B =
[[ 64  79 -14 -37 -22]
 [ -2  28  -2 -32 -30]
 [-11  40   5 -52   7]
 [ -7 -30 -13 -40 -13]
 [  6   6 -58 -27  31]
 [-25  33  31  -2   6]
 [-12  10 -10  22  46]
 [ 25  45 -36  13 -32]
 [ 28 -37  43  11   2]
 [ 25 -28 -40 -11  -6]
 [-39   4  18  34 -33]]
Rows and columns are counted from 1.
row 1 col 1 => 64
row 10 col 5 => -6
row 3 col 1 => -11
row 4 col 5 => -13
row 4 col 1 => -7
row 6 col 5 => 6
row 1 col 3 => -14
row 6 col 3 => 31
row 5 col 5 => 31
row 2 col 1 => -2
row 6 col 4 => -2
row 10 col 4 => -11
row 10 col 3 => -40
row 5 col 3 => -58
row 8 col 5 => -32
row 4 col 3 => -13
row 5 col 2 => 6
row 9 col 2 => -37
row 1 col 2 => 79
row 7 col 5 => 46
row 11 col 2 => 4
row 3 col 3 => 5
row 11 col 3 => 18
row 11 col 5 => -33
row 2 col 2 => 28
row 9 col 4 => 11

X =
[[  0  -3  -9 -42 -42   9 -54  -4 -27 -24 -93 -52]
 [ 31  55 -19 -32 -51 -44 -35 -27  42  -6 -20  33]
 [-41  14 -31 -40 -14  23 -43  24 -49 -48 -52  11]
 [-21 -15  74  21 -31 -39  47  36  44  17 -26  -7]
 [-72 -24 -27  33 -22 -11  52 -40 -67 -34   3  -1]
 [ -7 -43 -20 -60  55  50 -42  17 -17  11  70  44]
 [  9  57  -7  29 -41 -41  27  29  19  -7 -33  31]
 [ 18  22  65  -6  11  53 -24 -49  26 -18  -4  34]
 [-49 -17  13 -25   3  44 -14 -31  32  11 -48  47]
 [  7 -13  51   5  -6  17 -54 -22 -32 -31  12  -4]
 [ 38  -2  52  43 -43 -40   0 -62 -26 -41 -25  30]]
Rows and columns are counted from 1.
row 1 col 1	0
row 7 col 11	-33
row 4 col 1	-21
row 6 col 2	-43
row 6 col 8	17
row 2 col 11	-20
row 7 col 9	19
row 9 col 6	44
row 3 col 9	-49
row 6 col 7	-42
row 4 col 3	74
row 2 col 12	33
row 5 col 1	-72
row 10 col 6	17
row 3 col 10	-48
row 3 col 2	14
row 1 col 10	-24
row 9 col 4	-25
row 1 col 11	-93
row 7 col 5	-41
row 1 col 2	-3
row 1 col 12	-52
row 3 col 7	-43
row 4 col 5	-31
row 5 col 4	33
row 5 col 2	-24
row 7 col 6	-41
row 4 col 4	21
row 10 col 10	-31
row 11 col 12	30
row 6 col 1	-7
row 5 col 3	-27
row 5 col 5	-22
row 6 col 3	-20
row 10 col 5	-6

arr =
[[-37  19  21 -78]
 [ -2  -6  -2  10]]
Indices start at 1.
row 1 col 1 = -37
row 1 col 4 = -78
row 2 col 3 = -2
row 2 col 4 = 10

W =
[[-12 -37  10   0  20  -2   8   0   0   1  39  -2  -5  27   0  15]
 [-15  34  31   0   7  -5 -18   0  -1  -6  13 -13   7  -8   0   0]
 [-23 -26 -47   0  16   1  10   0   0 -15  38 -26  -5  15   0  12]
 [-20  72  -4   0 -12  -6 -35   0  -2 -13 -28 -14  11 -15   0 -13]
 [ 29 -24   7   0   0  -2  25   0   1   2   3 -21   1 -17   0  -8]
 [ 19  34  83   0 -13  -1 -20   0   0  21 -34  44   6 -12   0  -8]]
Rows and columns are counted from 1.
(1, 1) = -12
(2, 12) = -13
(4, 13) = 11
(6, 7) = -20
(3, 15) = 0
(5, 3) = 7
(1, 2) = -37
(4, 1) = -20
(2, 7) = -18
(6, 6) = -1
(2, 6) = -5
(1, 14) = 27
(5, 2) = -24
(6, 16) = -8
(1, 4) = 0
(6, 8) = 0
(1, 9) = 0
(3, 16) = 12
(1, 11) = 39
(1, 16) = 15
(6, 2) = 34
(2, 1) = -15
(1, 15) = 0
(2, 15) = 0
(5, 12) = -21
(2, 13) = 7
(1, 3) = 10
(2, 16) = 0
(2, 5) = 7
(4, 11) = -28
(5, 14) = -17
(6, 9) = 0

A =
array([[-88,  51,  18, -61,  22,  23],
       [ 24, -17,  13,  36,  -2, -14],
       [  9,   4,  12,   3,   8,  -9],
       [-72,  45, -29, -32,  45,  14],
       [ -3,   2,   7,  47,  29,  46],
       [  2,  42, -36, -12,   8,   1],
       [ -4,   5,  10,  -2,   5,  21],
       [-20,   1,   0, -64,  -5, -68],
       [  1,   0,  16,  12,  25,  -1],
       [  4,  -8,   0,  30,  54,  28],
       [-33,  16, -33, -47,  36,   6],
       [ 36,  53,  20,  -2, -33,  16],
       [-11, -48,  48,  24, -49, -28],
       [-34,  51, -20, -18,  21,  13],
       [-22,  -6, -26, -11, -14,   6],
       [ 47, -85,  56,  33, -55, -26]])
Rows and columns are counted from 1.
(1, 1) -> -88
(6, 5) -> 8
(6, 3) -> -36
(1, 6) -> 23
(11, 3) -> -33
(4, 2) -> 45
(1, 5) -> 22
(9, 4) -> 12
(5, 2) -> 2
(8, 1) -> -20
(9, 2) -> 0
(4, 6) -> 14
(8, 3) -> 0
(13, 6) -> -28
(10, 6) -> 28
(9, 3) -> 16
(12, 3) -> 20
(11, 5) -> 36
(16, 6) -> -26
(10, 1) -> 4
(16, 3) -> 56
(16, 5) -> -55
(12, 1) -> 36
(14, 5) -> 21
(12, 6) -> 16
(7, 2) -> 5
(14, 3) -> -20
(13, 1) -> -11

data =
[[-21 -33  27  -1]
 [-56   3   0  11]
 [ 15  80  41 -17]
 [-24  53 -20 -11]
 [ 16   0   8 -13]
 [-37 -35   2 -48]
 [ -5 -87   4 -39]
 [ -7  35  10   3]
 [ 23   0  -2 -19]
 [-33 -44 -22 -20]
 [-22  19 -14  -4]
 [ 21 -38  20 -12]
 [-24  44   6 -26]
 [ 45  16   2 -17]
 [ 14 -34 -23   0]
 [ 34  39 -51  12]]
Rows and columns are counted from 1.
(1, 1): -21
(10, 2): -44
(10, 1): -33
(8, 3): 10
(15, 3): -23
(13, 1): -24
(15, 2): -34
(9, 4): -19
(9, 2): 0
(16, 4): 12
(11, 3): -14
(9, 1): 23
(16, 2): 39
(10, 4): -20
(4, 1): -24
(6, 1): -37
(12, 1): 21
(15, 4): 0
(13, 2): 44
(5, 3): 8
(15, 1): 14
(4, 3): -20
(6, 2): -35
(4, 2): 53
(7, 2): -87
(16, 1): 34
(3, 2): 80
(12, 3): 20
(11, 1): -22
